A small network was shown many inputs. Here are its activations along a few directions, one row for each input.
In each table, some parts of the input vary, and every possible input appears once, in random order.
Descriptions start from the smaller parts, as in this example, which fits no table here: one of 8 places around a ring, together with either a single point or (one of 2 separate values, together with one of 4 places along a line) or one of 11 places along a line.
Shared parts are said once, and a part with two or three values counts as separate values.
(in the rows, 128 means zero)

Other details of the inputs vary at random and push rows far along two fixed directions, the same in every table; ignore that.

Rows:
x1: [ 73  59  78 104 105 110  77  98 144 165 151]
x2: [151 129 120 139 127 129 154 147 124 121 156]
x3: [166 134 178 161 114 128 135 124 127 113 100]
x4: [165 133 203 145 112 130 121 120 132 120  86]
x5: [ 62  92  80 100 133 116  91 106 132 156 142]
x6: [131  67 135 142  89 114  73  72 138 152  78]
x7: [129 165 179 133 140 134 144 135 124 103 100]
x8: [170 149 168 124 135 128 153 152 113 119 120]
x9: [181 169 133 136 146 133 130 150 111 111 118]
x10: [100 133 135 120 122 139  99  92 150 146  92]
x11: [ 83 144  42 110 171 123 168 165 109 127 205]
x12: [117  85  78  93 115 123  59  99 133 164 123]
x13: [126 178 164 121 146 138 160 146 128 104 116]
x14: [194 145 241 160 110 131 119 119 135 106  60]
x15: [123  55 147 123  83 120  58  70 150 159  83]
x16: [119 141  87 102 153 137 177 184 116 126 203]
x17: [112 173  94 127 151 143 162 141 131 124 148]
x18: [152 120 116 131 128 129 150 143 123 124 151]
x19: [112  94 113 143 112 113 103 110 134 137 129]
x20: [131 194 124 132 161 138 197 172 115  92 155]
x21: [ 99 102  57 122 130 129 145 145 125 140 189]
x22: [120 152 145 148 133 130 141 124 124 106 110]
Description of these inputs: one of 2 separate values, together with either a single point or one of 4 places along a line or one of 6 places along a line.
Q: The inputs of x14 and x2 match in every part but the choice among 2 separate values. If x12 is changed in the same way as x14 into x2, which row does it become?
A: x9
Q: Which other rows does x16 become when the place on the line of 6 takes its other values? List them by row number.
A: x1, x4, x8, x14, x15

Rows:
x23: [180 168 180 144 147 131 167 167 114 101 125]
x24: [126 109  94 103 131 127 137 140 126 143 165]
x25: [ 95 147 152 145 127 133 127 105 141 117  94]
x26: [106 148  79 123 146 133 136 131 126 129 144]
x27: [158 111 165 129 108 130  94 109 135 135  91]
x28: [160 165 158 146 147 129 176 164 110  99 139]
x29: [123 155  92  95 153 136 140 148 118 135 154]
x30: [155 126 167 157 110 132 112 109 134 120  89]
x31: [154 146 140 130 133 129 152 153 122 117 142]
x32: [138 101 158 149 101 120  92  97 138 135  92]
x33: [113 150 173 135 134 132 124 121 134 118  95]
x34: [124  99 105 119 114 126 108 120 131 138 138]
x35: [128  91 116 111 109 125 100 112 137 153 130]
x36: [ 91 132 152 132 122 127 109 101 143 124  93]
x37: [118  72 141 138  89 116  68  73 145 146  83]
x38: [156 144 144 120 139 131 159 157 115 118 141]
x39: [101  72 103 122 102 116  93  95 136 148 125]
x40: [ 89 130  47  95 146 127 131 138 123 142 174]
x41: [142 143 128 143 135 131 161 144 123 115 142]
x42: [116 128 112 118 134 128 100 114 127 141 116]
x43: [157 138 153 143 128 130 132 139 123 116 122]
x44: [ 57 137  53 101 154 129 160 148 127 133 195]
x45: [158 163 155 150 141 134 179 157 114 100 133]
x46: [ 82 128  33 100 151 127 133 140 121 144 185]
x47: [144 131 147 145 126 123 135 130 124 118 123]
x48: [163 122 175 143 115 129 103 120 130 124  92]
x49: [182 170 178 141 144 133 165 169 115 104 129]
x50: [ 66  94 101  99 115 128  89  89 149 156 121]
x51: [133 137  99 130 136 132 164 153 123 125 169]
x52: [125  84 144 135 103 118  90  98 135 142  99]
Q: The inputs of x25 and x50 match in every part but one. If x26 is changed in the same way as x25 into x50, which row does it become?
A: x29
Q: Describe the family of inputs behind these rows.
A: one of 5 places along a line, together with either one of 2 separate values or one of 4 places along a line

Rows:
x53: [ 92  75  45 110 127 107 104 131 119 151 183]
x54: [108 111 152 156  99 123  34  38 147 144  14]
x55: [ 50  84  59  86 117 127 119 109 150 160 174]
x56: [ 36 123  55  83 141 135 146 125 141 143 180]
x57: [181 196 159 149 155 138 151 150 114 103 104]
x58: [121 104 153 135  92 134  57  61 157 153  54]
x59: [135  60 177 118  77 123  73  80 151 154  80]
x60: [132 219 209 152 169 136 194 167 112  75 108]
x61: [ 78 114 107 121 134 118 140 134 128 133 158]
x62: [159 246 166 130 179 158 200 181 118  85 121]
x63: [ 96 127 141 130 110 140  70  66 154 143  57]
x64: [148 199 186 145 169 131 205 189 110  83 145]
x65: [ 49 121  16 104 157 119 125 136 116 138 191]
x66: [194 153 220 143 140 124 172 177 107  97 124]
x67: [108  88  74 120 129 110 105 133 120 141 166]
x68: [196 172 200 118 144 140 196 188 114  97 144]
x69: [110 131 182 169 116 115  60  71 133 114  32]
x70: [129 151  72 118 148 131 139 141 117 135 155]
x71: [ 46 128  71  89 139 136 145 124 143 140 166]
x72: [ 70 104  19 106 149 114 125 144 116 143 205]
x73: [202 163 114 116 155 134 173 186  98 116 171]
x74: [162 107 193 141  90 137  64  75 152 144  47]
x75: [161  93 211 151  74 133  38  51 158 149  16]
x76: [172  69 194 138  67 130  34  54 154 157  31]
x77: [135 215 216 156 167 136 188 163 115  76  98]
x78: [125 114  37  98 142 128 132 146 117 152 190]
x79: [193 161 169 225 112 138 218 148 125  72 131]
x80: [ 93 108  65  99 123 138 106 109 146 160 149]
x81: [168 185 188 138 165 130 208 201 104  87 159]
x82: [105  67  13  89 135 106 126 161 108 155 229]
x83: [105 113 107 113 139 119 160 160 119 130 183]
x84: [218 203 191 152 153 139 165 169 104  93 102]
x85: [106 107 112  96 121 132 143 135 138 142 164]
x86: [134  84  24  88 129 122 120 144 115 164 199]
x87: [137  60 145 225  50 123 111  52 157 125  75]
x88: [109 104 120 100 118 132 137 130 140 142 154]
x89: [109  77 162 165  88 104  27  49 142 141  39]
x90: [147 202 175 121 161 144 206 182 124  93 148]
x91: [ 91  45  71  95 111 107 116 131 126 163 188]
x92: [175  84 179 129  85 133  62  80 147 152  62]
x93: [164 226 166 153 166 141 160 149 111  89  84]
x94: [128  82  58 107 132 110 121 156 107 142 195]
Q: The inputs of x84 and x78 match in every part but one. If x56 is changed in the same way as x84 into x78, which row does it become?
A: x71
Q: The inputs of x61 and x64 match in every part but one. If x75 is changed in the same way as x61 into x64, which row does it become?
A: x74
Q: Describe the family of inputs behind these rows.
A: one of 2 separate values, together with either a single point or (one of 4 places along a line, together with one of 5 places around a ring)
